Each row below holds a small network's activations on one input, seen along a few directions.
Each table varies a few parts of the input and shows all the possible inputs, shuffled.
Descriptions start from the smaller parts, as in this example, which fits no table here: one of 3 separate values, together with either a single point or one of 11 places around a ring or (one of 4 places along a line, together with one of 5 places around a ring).
Shared parts are said once, and a part with two or three values counts as separate values.

Other details of the inputs vary at random and push rows far along two fixed directions, the same in every table; ignore that.

Rows:
row 1: [-72 -70  32 -67  25  17  15 -59  -4   1  -5  23]
row 2: [ -5 -10  10  13  19  10 -35   4 -17   6  20 -12]
row 3: [-44  -6 -20   4  21 -26  -7 -16 -19  42   8   5]
row 4: [  63   53    0  -30  -54  -60    9   17   28 -100   -1  -29]
row 5: [ 12 -25 -26  52 -12  17  -1  34 -11  47 -20  -9]
row 6: [-22 -33  15  -4  10  31  10 -12 -18  23 -16  17]
row 7: [-76 -16  37 -82  27 -44  -7 -71 -10 -36  12  12]
row 8: [ 73  47  15 -39 -70 -26  23  15  30 -99 -10 -18]
row 9: [ 70  74  11 -40 -61 -35  28   1  26 -79  -5  -3]
row 10: [-65 -27  32 -93  21 -16  36 -76   7 -10  -4  33]
row 11: [-46  -1  23 -72  18 -44  -6 -58  20 -57  25  15]
row 12: [ 29   2   2  49 -12  50 -27  20 -20  25  12  19]
row 13: [ -6  17   6  11  26  -1 -28  -9 -19  23  24   1]
row 14: [-35 -46  25 -85   6   3  26 -47  36 -59  -8  11]
row 15: [ -2   0 -30  59   2  -3 -16  35 -29  42  -7 -14]
row 16: [-68 -16  49 -90  10 -18  12 -79  -5 -24  15  33]
row 17: [ 69  55  -1 -40 -52 -30  54   7  42 -73 -22  -4]
row 18: [ 26  22  -2  13  -9 -11 -23  14  -3 -32   5  -8]
row 19: [ 15  12 -20  20   7   0  13  16  17  29  -9  -8]
row 20: [ 15 -10  15  58  14  74 -38  26 -37  49   8   4]
row 21: [ -8   8  10  18  24   2 -26  -4 -15  16  26   2]
row 22: [ 23 -14 -25  10 -19  -2  10  26  32 -18 -19 -15]
row 23: [-40 -32  -9 -26  20  -6  11 -25  34  -2  -3  15]
row 24: [ 53  41 -17 -29 -46 -50  46  23  59 -82 -34 -25]
row 25: [-19  19   9 -15   6 -31 -15 -29 -28  11  15  12]
row 26: [ 50  49 -13 -19 -54 -60  54  24  33 -56 -40 -26]
row 27: [  4  -3 -40  63   8   5 -22  35  -5  34  10  -4]
row 28: [  2  10 -20  30  15  -9  -8  30   2   7   1 -26]
row 29: [-34 -18  34 -16  28  37 -16 -31 -13  20  23  21]
row 30: [-68 -23  52 -92  13 -10   6 -74  -8 -34   4  24]
row 31: [-48 -38 -16 -26  22 -19 -13 -15  17 -18   9  -8]
row 32: [ 48  27  22 -10 -34   9   5  17   4 -40   1 -18]
row 33: [ 30 -15   8  13  -6  39  13  24   5   0 -11 -11]
row 34: [  9  -7 -26  57  -7   9   6  28 -11  58 -14   6]
row 35: [-24  -2 -17  22  28 -10  -8   8   2  25  16 -10]
row 36: [-67 -37 -17  25  38  -2 -21 -15 -28  65  15  14]
row 37: [-14 -21  -8  14  25  18   2  11  15  22 -13  -9]
row 38: [  4 -19 -23  70  23  39 -10  35  -3  71  -2   0]
row 39: [-22 -21 -18  16  24  -2 -16  16   1  16  10 -24]
row 40: [105  47 -35  62 -55  -9  26  86  27 -17 -30 -47]
row 41: [-18 -22 -45  74  34  29 -44  24 -24  77  15   6]
row 42: [ 38   1   1  55 -14  58 -33  34 -24  17   0   7]
row 43: [ 31  22   9  40   0  46 -22  17 -28  43  13   7]
row 44: [ 45  21  13  -7 -18  12  33  22  19 -34 -21 -14]
row 45: [ 69  23 -15  77 -11  55   3  55 -17  54 -10  -3]
row 46: [ 13  -5 -40  70   7  14 -29  48  -9  27  -2 -15]
row 47: [ 13  16   8  -5 -24 -32 -11   1 -19 -23   4 -12]
row 48: [-42 -18  21  -7  46  11 -36 -22 -18  10  21   1]
row 49: [-21   6 -22  15  31 -12 -10   3  -1  32  14 -10]
row 50: [-65 -57 -17  20  34   7 -29  -8 -29  54   9  -1]
row 51: [ 56  79   6 -14 -56 -77  24  10   2 -61  -1 -14]
row 52: [27  4  8 18 -1 31 20 17  6 11 -5  4]
row 53: [ 52  62 -20 -23 -53 -69  57  13  31 -37 -31 -16]
row 54: [-50 -18  -2 -79  20 -36  26 -55  48 -31  -6  14]
row 55: [-10  14  24 -26 -10   1   0 -31 -26  12   6  23]
row 56: [ 23  16 -17  54   6  15 -44  17 -26  33  19   8]
row 57: [-74 -52  45 -69  18  14 -12 -66 -20  -4  12  24]
row 58: [-12 -12  16 -19  -5   6  29 -19  -5   8  -9  22]
row 59: [ 29 -13  -2  22  -8  43   6  23   5  -4 -18   5]
row 60: [-18 -39   6   2  18  44   2 -13   4  18   1  28]
Each input here is: one of 3 separate values, together with one of 4 places along a line, together with one of 5 places around a ring.
- Changing only the choice among 3 separate values turns row 2 into row 47. The same change can be made to row 28. Which row results? => row 15
- Changing only the choice among 3 separate values turns row 11 into row 21. The same change can be made to row 54. Which row results? => row 19
- Which other rows does row 39 become when the choice among 3 separate values takes its other values? List them by row number. => row 31, row 50
- Which other rows does row 60 become when the choice among 3 separate values takes its other values? List them by row number. => row 52, row 58
- Which other rows does row 9 become when the place on the line of 4 takes its other values? List them by row number. => row 8, row 12, row 42

Rows:
row 61: [ 13  24 -14 -16 -17 -30  24   0  20 -19  -8  -7]
row 62: [ 24  31   8 -23 -18 -10  20  -4  15 -36   3   1]
row 63: [-36 -34  13 -13  32  35 -15 -29  -4  14   8  19]
row 64: [-91 -59  32 -72  34   5   1 -72   3  -6   8  34]
row 65: [ -8  -5  -5  28  11   4 -18   7 -16  16  10  -6]
row 66: [ 36   4 -26  75  -9  28 -25  57 -21  34  -1 -17]
row 67: [  5  18  -2 -17  -9 -34   3  -8  11 -36   4  -7]
row 68: [  6  30  -3 -16 -12 -37  16  -1   5 -22  -4 -10]
row 69: [  2  17  -5 -28  -5 -33  26  -4  15 -19  -9  -7]
row 70: [ 13  10  -8 -21 -13 -26   4   6  19 -37  -1  -9]
row 71: [-16 -11 -11  37  17  14 -25   5 -17  50   6  10]
row 72: [ -8 -21   8  25  22  45 -22   4 -18  34   1   8]
row 73: [ 12  13  -4 -14 -13 -25  22   9  25 -25 -10 -17]
row 74: [ 34  14   5  18 -24   7   1  18 -14   2  -4 -10]
row 75: [-44 -41  -3  -7  34  14 -10 -21   7  25   4  10]
row 76: [ 13  10  15 -30 -24 -21  25  -4   8 -37 -13   3]
row 77: [ -9 -15   9  24  25  41 -19   1 -19  40  11  13]
row 78: [ 52  17  -9  49 -31  24  -9  36 -19  20  -4  -8]
- Describe the family of inputs behind these rows. => one of 2 separate values, together with either one of 4 places along a line or one of 5 places around a ring
- Changing only the choice among 2 separate values turns row 63 into row 72. The same change can be made to row 64. Which row results? => row 76
- Which other rows does row 75 become when the choice among 2 separate values takes its other values? List them by row number. => row 73

Rows:
row 79: [-27   3   1 -76  -3 -60  23 -28  36 -69  -4 -18]
row 80: [ 45  -3  10  84  -9  82 -32  47 -46  53   8   7]
row 81: [ 24 -13  14  39  -2  66 -27  12 -30  29   9  22]
row 82: [ 26  38 -20   1 -16 -43  26  19  23 -20  -7 -13]
row 83: [ 58  55 -28  30 -26 -32  12  43  18 -12  -9 -23]
row 84: [ 53  48 -25  28 -27 -28   4  39  18 -22  -4 -32]
row 85: [-44 -47  34 -26  32  50  -2 -38 -15  24  -3  28]
row 86: [-54 -53  37 -43  36  47   0 -50 -12  25   0  26]
row 87: [ -6 -31 -28  60  13  20 -24  30 -17  55  -5  -8]
row 88: [ 22  -8 -41  90  -2  25 -14  51 -20  73  -4  -9]
row 89: [  0 -32  14  32   3  68 -23   3 -26  36  -3  29]
row 90: [-54 -41 -13   2  32   3  -4 -17  -3  35   6  10]
row 91: [ 28  18  27 -47 -39   1  27 -15  19 -50 -11   9]
row 92: [-45 -26 -14   3  36   1  -8 -13  -1  43   9   8]
row 93: [ -7   7  52 -85 -11 -10  25 -42  17 -65   7   5]
row 94: [ 37  29 -21   7 -26 -37  10  32  18 -42 -11 -26]
row 95: [ 37  51 -19   3 -16 -41  20  21  23 -31  -7 -18]
row 96: [ 43  28  28 -40 -34  -1  18 -14  11 -54   2   5]
row 97: [ 65  65 -24  55 -48 -40  -5  51 -20  -7  -5 -21]
row 98: [-81 -64  -1 -20  49   0 -15 -37  -3  24   5  12]
row 99: [-48   4  12 -83  20 -57  18 -51  38 -66   7  -9]
row 100: [-73 -30   3 -14  37 -14 -31 -42 -30  39  19  12]
- Describe the family of inputs behind these rows. => one of 2 separate values, together with either a single point or one of 4 places along a line or one of 6 places around a ring
- Changing only the choice among 2 separate values turns row 93 into row 80. The same change can be made to row 92. Which row results? => row 82
- Which other rows does row 92 become when the place on the ring of 6 takes its other values? List them by row number. => row 79, row 83, row 84, row 87, row 88
